These are the activations of a small neural network, seen along a few directions. Each row is one input.
Each table varies a few parts of the input and shows all the possible inputs, shuffled.
Descriptions start from the smaller parts, as in this example, which fits no table here: one of 4 places along a line, together with either a single point or one of 11 places around a ring or (one of 2 separate values, together with one of 8 places around a ring).
Shared parts are said once, and a part with two or three values counts as separate values.
In the rows, 128 means zero.

Other details of the inputs vary at random and push rows far along three fixed directions, the same in every table; ignore that.

A family of inputs:
x1: [127 125 133 131 118 136 131 134 113 142 140 118]
x2: [189 196 168 112 143  97 112  84 231  93 111 137]
x3: [141 130  49 150 123  98 149 139 125 123 105 227]
x4: [120 115 126 128 125 145 128 126 120 123 139 119]
x5: [116 116 127 124 129 134 113 132 126 137 124 115]
x6: [135 130  44 149 114  95 142 134 130 121 110 228]
x7: [125 116 140 129 130 127 140 134 110 133 124 123]
x8: [124 129 133 130 117 139 130 135 113 135 138 119]
x9: [104 121 138 125 122 125 132 130 121 124 129 123]
x10: [101 127 129 127 126 135 124 122 119 127 126 118]
x11: [128 121 137 139 122 136 121 141 116 141 135 118]
x12: [111 121 139 127 129 125 141 135 117 126 123 123]
x13: [156 134  43 143 115 108 131 136 119 132 124 222]
x14: [117 119 128 133 133 135 142 134 118 116 129 117]
x15: [177 137 124 145  75  82 145  98 184  96 113  78]
x16: [153 182 172 102 197 163 112 125 154 120 125 174]
x17: [159 148 120 130  66  84 136  82 182 108 115  83]
x18: [115 127 123 118 126 135 121 131 115 129 137 116]
x19: [128 122 130 136 126 131 115 137 115 137 137 115]
x20: [118 125 134 135 129 130 141 132 110 124 119 121]
x21: [158 112  45 152 122 111 126 136 132 128 121 223]
x22: [129 114 141 137 130 123 131 138 115 131 118 122]
x23: [111 116 132 130 128 127 114 129 124 134 125 125]
x24: [115 115 138 132 132 120 139 137 120 134 123 121]
x25: [107 118 139 125 127 123 132 131 123 131 131 125]
x26: [114 116 138 128 129 121 142 135 119 132 125 121]
x27: [126 125 128 127 125 133 124 131 112 139 143 116]
x28: [144 171 162  87 202 157  95 117 168 130 127 168]
x29: [104 123 134 120 125 135 122 123 119 129 129 121]
x30: [128 124 135 134 123 136 127 136 116 144 138 117]
x31: [114 121 127 114 130 138 120 127 123 138 130 118]
x32: [124 110 126 132 131 140 126 127 124 131 139 118]
x33: [121 119 123 128 130 130 111 137 119 135 134 117]
x34: [182 150 127 138  63  88 149  95 175 111 115  84]
x35: [119 121 122 123 132 131 118 133 118 138 136 116]
x36: [109 118 132 124 130 129 120 124 122 137 128 122]
x37: [121 119 139 129 126 129 140 134 108 127 121 121]
x38: [157 177 179  96 194 161 111 125 154 122 127 174]
x39: [119 124 123 118 128 132 120 131 118 135 139 116]
x40: [153 162 173  99 207 152 115 124 164 116 131 167]
x41: [116 121 124 133 132 148 128 125 121 121 138 117]
x42: [127 115 137 133 131 124 138 134 113 134 121 122]
x43: [127 124 127 131 128 132 122 132 114 140 140 115]
x44: [157 157 106 131  68  94 136  85 183 103 110  76]
x45: [132 116 140 138 122 132 127 142 115 137 124 120]
x46: [123 110 133 127 132 131 141 135 118 125 134 118]
x47: [111 132 119 124 130 137 121 131 115 128 135 115]
x48: [120 134 130 136 122 142 130 134 113 133 136 118]
x49: [108 117 137 129 128 120 129 131 125 132 128 123]
x50: [117 113 138 137 130 118 133 141 122 131 120 122]
x51: [118 133 122 134 126 138 125 131 111 130 138 116]
x52: [110 125 127 113 128 141 121 127 122 131 128 117]
x53: [124 112 126 128 128 141 128 126 122 130 142 120]
x54: [120 114 133 127 130 134 141 135 118 118 131 118]
x55: [131 119 140 132 126 134 133 138 114 140 128 119]
Description of these inputs: one of 5 places along a line, together with either one of 2 separate values or one of 9 places around a ring.
- The inputs of x18 and x39 match in every part but the place on the line of 5. If x38 is changed in the same way as x18 into x39, which row does it become? => x34
- Change only the place on the line of 5 in x4. List by row number the other rows that result. => x21, x32, x41, x53
- Which other rows agree with x14 in the place on the line of 5? List them by row number. => x3, x6, x10, x16, x20, x41, x44, x47, x48, x51
- Which other rows agree with x28 in the place on the line of 5? List them by row number. => x24, x30, x32, x35, x36, x40, x42, x43, x49, x55
- Change only the choice among 2 separate values in x21. List by row number the other rows that result. => x15

A family of inputs:
x56: [125 119 136 138 122 131 130 141 109 141 126 117]
x57: [108 118 123 126 122 128 115 128 115 140 132 115]
x58: [112 123 124 130 122 140 134 132 110 123 130 116]
x59: [118 119 128 130 124 137 142 134 109 128 135 117]
x60: [107 128 124 127 117 135 128 129 110 134 135 118]
x61: [117 107 123 126 124 131 112 134 122 144 132 113]
x62: [145 194 208  88 190 158  97 110 169 120 132 116]
x63: [117 123 123 132 125 140 134 135 109 126 133 113]
x64: [113 119 129 128 122 138 141 131 110 126 132 119]
x65: [111 106 136 138 131 124 140 138 120 123 127 119]
x66: [137 138  74 117 157 122 111 131 142 131 116 225]
x67: [104 123 122 124 119 133 123 130 115 133 134 117]
x68: [142 137  76 118 157 120 107 133 141 139 118 225]
x69: [129 118 126 135 123 141 127 139 108 132 137 113]
x70: [108 129 125 128 120 134 128 134 108 131 127 116]
x71: [176 165 103 138  62  82 136  87 181 111 118 102]
x72: [170 152 116 139  71  70 149  91 187 100 102 105]
x73: [169 145  95 132  73  84 136  83 195  97 111 100]
x74: [149 139  89 126 160 124 138 135 132 121 114 229]
x75: [115 108 135 135 130 127 143 137 116 125 126 118]
x76: [122 122 127 133 117 138 122 134 111 144 140 116]
x77: [126 113 139 133 123 127 134 140 110 141 126 119]
x78: [126 119 133 132 118 134 130 137 109 143 134 118]
x79: [115 122 121 131 123 141 134 130 111 129 141 115]
x80: [106 106 137 136 129 124 139 135 120 121 124 122]
x81: [111 113 118 129 129 136 125 128 118 128 136 112]
x82: [149 182 204  90 190 163  90 110 175 126 142 116]
x83: [147 143  73 125 158 132 122 134 136 126 129 224]
x84: [151 151  87 123 152 122 125 137 129 138 120 230]
x85: [143 178 220  91 194 146 106 112 174 120 125 120]
x86: [124 113 122 131 123 140 122 135 115 134 144 113]
x87: [145 182 218  88 192 149 109 112 168 121 127 117]
x88: [109 123 124 125 119 131 119 132 114 140 136 116]
x89: [115 125 135 134 122 126 132 138 108 138 123 118]
x90: [127 103 138 138 128 128 136 140 114 131 130 118]
x91: [127 118 124 134 121 142 127 134 110 134 145 114]
x92: [110 119 136 127 123 124 140 135 110 131 122 121]
x93: [124 123 128 134 119 137 122 139 108 141 132 114]
x94: [110 107 118 125 130 135 124 130 123 129 132 112]
x95: [130 108 136 134 127 131 139 140 110 132 131 117]
x96: [109 125 133 132 123 128 136 136 109 131 122 119]
x97: [174 147 114 142  74  77 155  89 188  93 105 105]
x98: [170 156  97 136  68  89 141  85 188  96 119 101]
x99: [153 171 200  92 195 163  92 106 176 116 144 110]
x100: [103 118 121 124 123 131 119 127 116 132 131 116]
x101: [152 144  85 133 162 128 135 140 130 124 116 226]
x102: [158 126  93 137 162 118 126 144 138 126 120 228]
x103: [108 112 140 134 125 115 129 139 117 136 123 122]
x104: [130 114 131 133 122 138 135 138 108 133 138 116]
x105: [130 114 133 139 126 135 135 141 109 131 131 115]
x106: [110 123 123 129 120 142 133 127 112 126 138 117]
x107: [112 119 131 135 125 135 142 134 111 123 124 118]
x108: [119 113 124 131 123 133 113 131 116 143 135 114]
x109: [106 113 119 127 126 137 125 125 118 125 133 115]
x110: [103 112 139 133 126 117 133 137 118 129 121 122]
x111: [182 144 118 149  69  68 141  97 190 109 107 103]
x112: [122 102 121 127 128 135 117 134 121 135 136 111]
x113: [123 108 140 137 125 124 131 140 115 140 125 120]
x114: [119 113 133 132 129 130 146 136 111 126 127 118]
x115: [110 125 131 125 119 131 136 133 108 133 129 120]
- Describe the family of inputs behind these rows. => one of 6 places around a ring, together with one of 10 places along a line
- The inputs of x89 and x101 match in every part but the place on the ring of 6. If x85 is changed in the same way as x89 into x101, which row does it become? => x75
- Change only the place on the ring of 6 in x67. List by row number the other rows that result. => x82, x83, x86, x88, x98
- Change only the place on the line of 10 in x113. List by row number the other rows that result. => x56, x61, x76, x77, x78, x82, x93, x108, x111
- Start at x66 and move only the place on the line of 10, one step at a time. The first step leads to x100. Which rows follow, in order? => x67, x60, x70, x115, x96, x92, x72, x110

A family of inputs:
x116: [ 92 120 116 132 119 139 120 127 126 117 137 123]
x117: [112 119 122 117 127 127 133 131 112 136 122 117]
x118: [170 143  97 115 171 138 130 123 145 116 119 230]
x119: [105 113 122 119 132 118 127 131 118 133 124 118]
x120: [161 184 221  80 191 183  99  99 184 113 144  71]
x121: [163 151  87 140 169 139 105 121 156 143 136 226]
x122: [129 108 124 141 135 131 135 129 119 148 146 116]
x123: [132 114 130 124 121 128 128 140 110 145 137 120]
x124: [172 145  99 118 165 117 110 141 148 133 136 227]
x125: [109 123 142 139 117 125 155 131 108 125 127 130]
x126: [106 105 129 130 133 114 129 136 120 131 118 120]
x127: [122 132 124 132 124 130 139 134  96 130 144 119]
x128: [ 96 118 117 129 120 129 109 126 121 135 124 118]
x129: [131 110 149 141 120 124 137 146 110 139 122 128]
x130: [101 123 117 117 124 128 121 125 115 138 124 117]
x131: [167 159  95 108 166 128 123 132 142 134 118 227]
x132: [107 108 121 122 135 116 123 133 120 133 125 117]
x133: [163 165  88 144  26  74 148  73 207  91 117  79]
x134: [109 125 132 130 118 126 151 128 108 129 135 125]
x135: [130 108 140 133 122 123 130 145 113 142 136 125]
x136: [100 123 120 119 120 129 147 133 122 125 139 119]
x137: [ 97 125 118 125 117 133 112 124 117 136 121 120]
x138: [130 105 140 135 123 120 126 148 115 138 139 124]
x139: [129 117 124 125 118 134 118 136 113 148 140 118]
x140: [120 111 114 128 117 154 118 120 114 127 137 120]
x141: [158 193 219  88 195 178  95 108 183 111 141  68]
x142: [110 115 139 136 124 122 143 138 112 131 106 124]
x143: [135 110 118 125 128 147 138 138 110 132 136 112]
x144: [101 108 117 135 127 126 101 131 126 134 130 118]
x145: [130 106 150 143 120 121 134 148 114 138 128 128]
x146: [137 198 231  80 180 169  87  91 183 119 132  81]
x147: [119 136 118 133 122 136 127 129  99 133 146 118]
x148: [135 109 128 132 129 146 142 141 111 130 128 117]
x149: [129 103 150 144 123 118 130 151 115 134 132 130]
x150: [175 159  86 122 177 138 122 142 144 123 122 216]
x151: [128 116 113 134 116 157 119 133 115 134 136 114]
x152: [110 103 121 126 136 114 120 135 124 132 129 116]
x153: [134 107 139 141 129 145 146 144 112 127 121 121]
x154: [116 139 119 141 114 141 120 128 101 131 144 120]
x155: [121 123 120 121 118 137 124 133 110 144 130 117]
x156: [139 165  84 109 163 133 125 126 158 123 130 226]
x157: [123 113 127 136 114 133 102 140 119 141 147 124]
x158: [122 131 133 140 123 128 144 136  97 127 137 122]
x159: [126 102 138 135 127 140 145 132 110 120 122 128]
x160: [117 138 115 145 123 141 112 139 105 125 138 114]
x161: [113  98 138 138 129 130 144 131 115 109 121 130]
x162: [104 118 131 124 127 120 137 132 113 133 114 122]
x163: [114 119 134 126 121 125 141 134 108 138 118 123]
x164: [104 111 116 123 132 123 113 129 123 136 127 115]
x165: [131 118 125 141 133 141 138 149 109 128 126 113]
x166: [160 182 248  86 188 156 105 108 180 120 137  84]
x167: [156 156 112 125 165 121 133 133 141 129 100 237]
x168: [144 192 235  72 190 158 107  97 178 118 132  80]
x169: [122 130 143 149 123 126 148 140  97 124 129 128]
x170: [131 110 132 125 123 125 124 143 113 144 143 122]
x171: [163 174  82 127 174 132 110 136 137 121 129 217]
x172: [127 117 138 129 122 130 137 140 107 142 126 125]
x173: [100 114 120 124 127 126 139 132 123 115 136 120]
x174: [105 118 122 117 126 121 132 130 112 134 121 118]
x175: [109  99 139 144 133 110 130 141 124 126 114 123]
x176: [104 125 117 127 116 137 115 126 116 138 121 118]
x177: [109 100 129 134 135 112 126 138 122 130 122 120]
x178: [199 147  96 147  31  57 132  85 200 106 126  72]
x179: [104 116 141 133 126 118 141 136 113 129 106 127]
x180: [ 99 112 129 131 129 126 144 135 122 114 130 125]
x181: [105 103 139 140 132 112 133 139 120 128 110 124]
x182: [122 115 143 137 119 127 144 143 107 136 113 126]
x183: [103 109 140 137 130 114 136 137 118 128 109 127]
x184: [128 104 131 149 134 129 141 133 118 146 139 120]
x185: [122 128 139 154 133 127 140 151 101 118 123 120]
x186: [128 113 125 126 120 131 114 139 115 147 145 121]
x187: [196 158  93 142  28  67 143  77 192 111 112  72]
x188: [200 155 100 140  33  61 153  81 189 108 110  75]
x189: [110 127 125 122 119 128 145 125 108 131 142 121]
x190: [128 105 119 119 126 142 137 126 109 126 137 117]
x191: [168 164  80 131 167 149 103 137 149 125 123 221]
x192: [104 111 131 127 132 116 132 133 118 131 117 122]
x193: [128 184 226  85 192 157  76  93 194 112 132  78]
x194: [114 101 128 129 128 131 141 127 115 113 129 124]
x195: [124 131 120 137 134 130 131 145 100 124 138 112]
x196: [197 148  90 160  45  69 146  71 204 115 126  69]
x197: [106 107 116 127 133 121 110 131 126 135 132 113]
x198: [123 130 128 144 133 128 137 147 100 122 131 115]
x199: [111 118 130 126 125 124 139 134 113 134 114 120]
x200: [165 152  95 124 154 132  95 134 149 139 132 230]
x201: [195 154  96 152  22  70 131  80 195 110 115  75]
x202: [126 115 148 139 121 128 141 143 107 139 118 130]
x203: [124 108 113 120 123 149 126 122 112 129 140 117]
x204: [ 98 110 139 141 126 123 148 138 122 110 121 128]
x205: [212 197  72 130  85  61 160  78 237  81  99 191]
x206: [111 105 113 123 125 139 125 121 117 118 138 118]
x207: [108 123 116 119 123 133 123 127 115 140 124 115]
x208: [112 125 119 120 117 133 125 127 111 144 127 117]
x209: [ 98 118 138 136 119 126 157 140 121 120 124 127]
x210: [149 194 235  84 178 172  85  97 181 123 140  81]
x211: [117 126 121 128 111 142 115 131 111 142 128 121]
x212: [127 102 141 159 132 127 145 136 118 143 131 124]
x213: [124 118 134 127 120 129 140 139 108 139 121 122]
x214: [144 154  84 110 172 120 105 123 155 130 115 225]
x215: [106 130 118 123 116 135 135 121 110 134 144 120]
x216: [131 116 136 150 132 139 142 152 110 124 118 118]
x217: [150 147  84 118 167 143 104 116 153 110 126 233]
x218: [101 131 119 130 110 140 126 120 110 132 143 124]
x219: [115 102 120 121 129 133 136 124 116 115 136 120]
x220: [ 96 117 114 125 125 134 128 129 125 119 139 120]
- The inputs of x187 and x202 match in every part but one. If x141 is changed in the same way as x187 into x202, which row does it become? => x216
- The inputs of x174 and x179 match in every part but one. If x152 is changed in the same way as x174 into x179, which row does it become? => x175
- Describe the family of inputs behind these rows. => one of 5 places along a line, together with either a single point or one of 9 places around a ring or one of 11 places along a line
- Change only the place on the line of 5 in x169. List by row number the other rows that result. => x127, x147, x154, x158
- Change only the place on the ring of 9 in x190. List by row number the other rows that result. => x127, x136, x143, x150, x173, x189, x195, x219
- Start at x157 and move only the place on the line of 11, one step at a time. The first step leads to x200. Which rows follow, in order? => x201, x210, x211, x146, x176, x137, x128, x193, x144
